A small network was shown many inputs. Here are its activations along a few directions, one row for each input.
In each table, some parts of the input vary, and every possible input appears once, in random order.
Descriptions start from the smaller parts, as in this example, which fits no table here: ring(5) and (point or (values(2) and line(4)) or ring(9)).
Shared parts are said once, and a part with two or three values counts as separate values.

Other details of the inputs shift rows strongly along two fixed directions, in all tables alike. That doesn't count.

A family of inputs:
x1: [ 35  -1 -17 -21  27   5  -5   3  -5  20  29  16  18]
x2: [ 37  29   7 -41  20  -8  -8   7   9  17  14  25  12]
x3: [-20   5  29  17  -3  21  -2  31  13 -31  -1   2 -16]
x4: [-13  36 -12  23  22  37   6  58 -18 -32   5 -14 -27]
x5: [-19   1  -6   3 -26  -3   9  -7   4  -5 -23 -21 -12]
x6: [-30 -20  -7   3 -18  -1   2 -16  12 -10 -18 -30  -7]
x7: [  4   8   1 -33  53 -36 -18 -24 -16  13   7  19  11]
x8: [13 13  5 10 19 22 -4 32 -2 -8 17 13  2]
x9: [ 18 -29 -40 -41   3 -27  -8 -60   6  34   4 -16  29]
x10: [-15 -50  16  33 -29  -5  -5 -23  20  -6 -11  -6   9]
x11: [-11  58  -8   5  10  31  12  58 -21 -25  -2 -11 -29]
x12: [18 23  6 13  6 18  3 32 -6 -3 11 17 -2]
x13: [ 41   0   0 -23   6 -18  -9 -16  11  27  10  20  25]
x14: [-27 -26  23  -1 -21   3   3 -14  18  -9  -7 -12  -4]
x15: [-33 -11  17  26  -8 -33  -1 -26 -19  -6 -23   7 -11]
x16: [ -6 -32  -1  39 -36   4  13 -11  -5   3  -3   0  -2]
x17: [ 24  26   8 -51  13  -6  -1  -1   7  19  11  13   9]
x18: [-14 -30 -19  39 -38  -6  12 -25  -7   2 -20 -22  -5]
Each input here is: values(2) and (point or ring(8)).
The inputs of x13 and x10 match in every part but the values(2) part. If x2 is changed in the same way as x13 into x10, which row does it become? -> x3
Which other rows does x9 become when the values(2) part takes its other values? List them by row number. -> x11
Which other rows does x1 become when the values(2) part takes its other values? List them by row number. -> x16

A family of inputs:
x19: [ -7  42  -5  -6  36  -4  -4  33 -23 -18   2   4 -14]
x20: [ -4   7  -9  27  -4  33  10  45  -3 -20   7 -12 -22]
x21: [ 31  -8  -6   2   6 -17  -4 -16  -3  22   1  16  20]
x22: [-16 -55   9  12 -23   0  -1 -29  28  -4  -8  -9   5]
x23: [  6  30 -19 -31  31  11  -3  25  -8 -11   6 -10  -4]
x24: [-34  -8  11  20   1 -20  -6 -12  -3 -11 -19 -11 -11]
x25: [-22  30  13  -1 -21  20  14  32  -1 -17 -17 -10 -30]
x26: [ 30 -18   2 -33   1 -12 -12 -32  15  25  16  15  29]
x27: [-10 -43 -14  35 -35   2   5 -20   1   6  -2 -11  -5]
x28: [  6 -17 -21 -33  11 -34  -2 -47 -11  26   4  -4  21]
x29: [-18 -50  20  24 -16 -27  -7 -32  13   1 -12  10   1]
x30: [ -8  42   9 -22  40   6  -4  25 -15  -6   7   0 -10]
x31: [ -7  10  24  39  -8   8  -2  27   0 -16  -5  12  -8]
x32: [-10  39   5 -22  35  12  -8  29  -7 -12   4  -7 -12]
x33: [ 36 -14 -12 -25  -5  -8 -10 -24  24  29  14   5  35]
x34: [-15 -20  31  38 -23  -2  -4  -2   3 -21 -13  10  -7]
x35: [ -3   8  20  11  -6  28   0  29  17 -27   6  -2  -8]
x36: [-22  12 -15  15  -5  13   5   5 -11 -13  -6 -14 -15]
x37: [-17 -19  19  37 -35  18   5   2  11 -11  -6  -3   1]
x38: [-28 -38  18  18 -17   3   1  -8  15 -13  -3   1  -6]
x39: [ 13  -8 -34 -21   1  -5  -5 -28   2  12  -2 -16  12]
x40: [ -5   0 -19 -22  13 -11  -3 -12  -9   7   1  -9   6]
x41: [-29   1  -9  36 -11  -5   5  -7 -16 -19 -20  -8 -15]
x42: [ 31  17  -8 -13  15  14  -1  19  -4  16  15  12  13]
x43: [  1  -1 -11 -31  20  -9 -11 -18  13  10  -2 -18  11]
x44: [-40  -3  -3  41 -20  11  16  -3 -18 -22 -17 -17 -20]
x45: [ 26  24 -13   4  27   3  -2  28 -17   2  16  18  -8]
x46: [ 15  22  23 -11  16  10  -1  19  -4  -4  19  20   2]
x47: [ 13   2  -4 -37 -14 -25  11 -33   4  29  -9   2   8]
x48: [ -7  14   2 -10 -26  10  11  17  12 -13 -17 -20 -16]
x49: [ 29   8 -18 -11  19  -4   3   4 -14  19  24  13   5]
x50: [ 23 -14   6  -9  -7 -12  -3 -27   6  29  11  13  28]
x51: [  0  24  22 -10  30  14  -1  38  -5 -13  18  21 -13]
x52: [ 35  15 -14 -14  14  17   0  20   7  11  13   3  13]
x53: [-23 -17   9  16 -44 -28   8 -27   5   2 -37  -7 -13]
x54: [ 31  -9  -8 -11   3  -9   3 -21  -4  30  11  12  25]
Describe the family of inputs behind these rows. -> line(4) and (point or ring(8))
List by row number the other rows that have the line(4) part in common with x37. -> x25, x26, x27, x32, x36, x38, x40, x42
Which other rows does x24 become when the ring(8) part takes its other values? List them by row number. -> x19, x21, x29, x31, x34, x41, x45
List by row number the other rows that have the line(4) part in common with x43. -> x20, x22, x23, x33, x35, x39, x48, x52
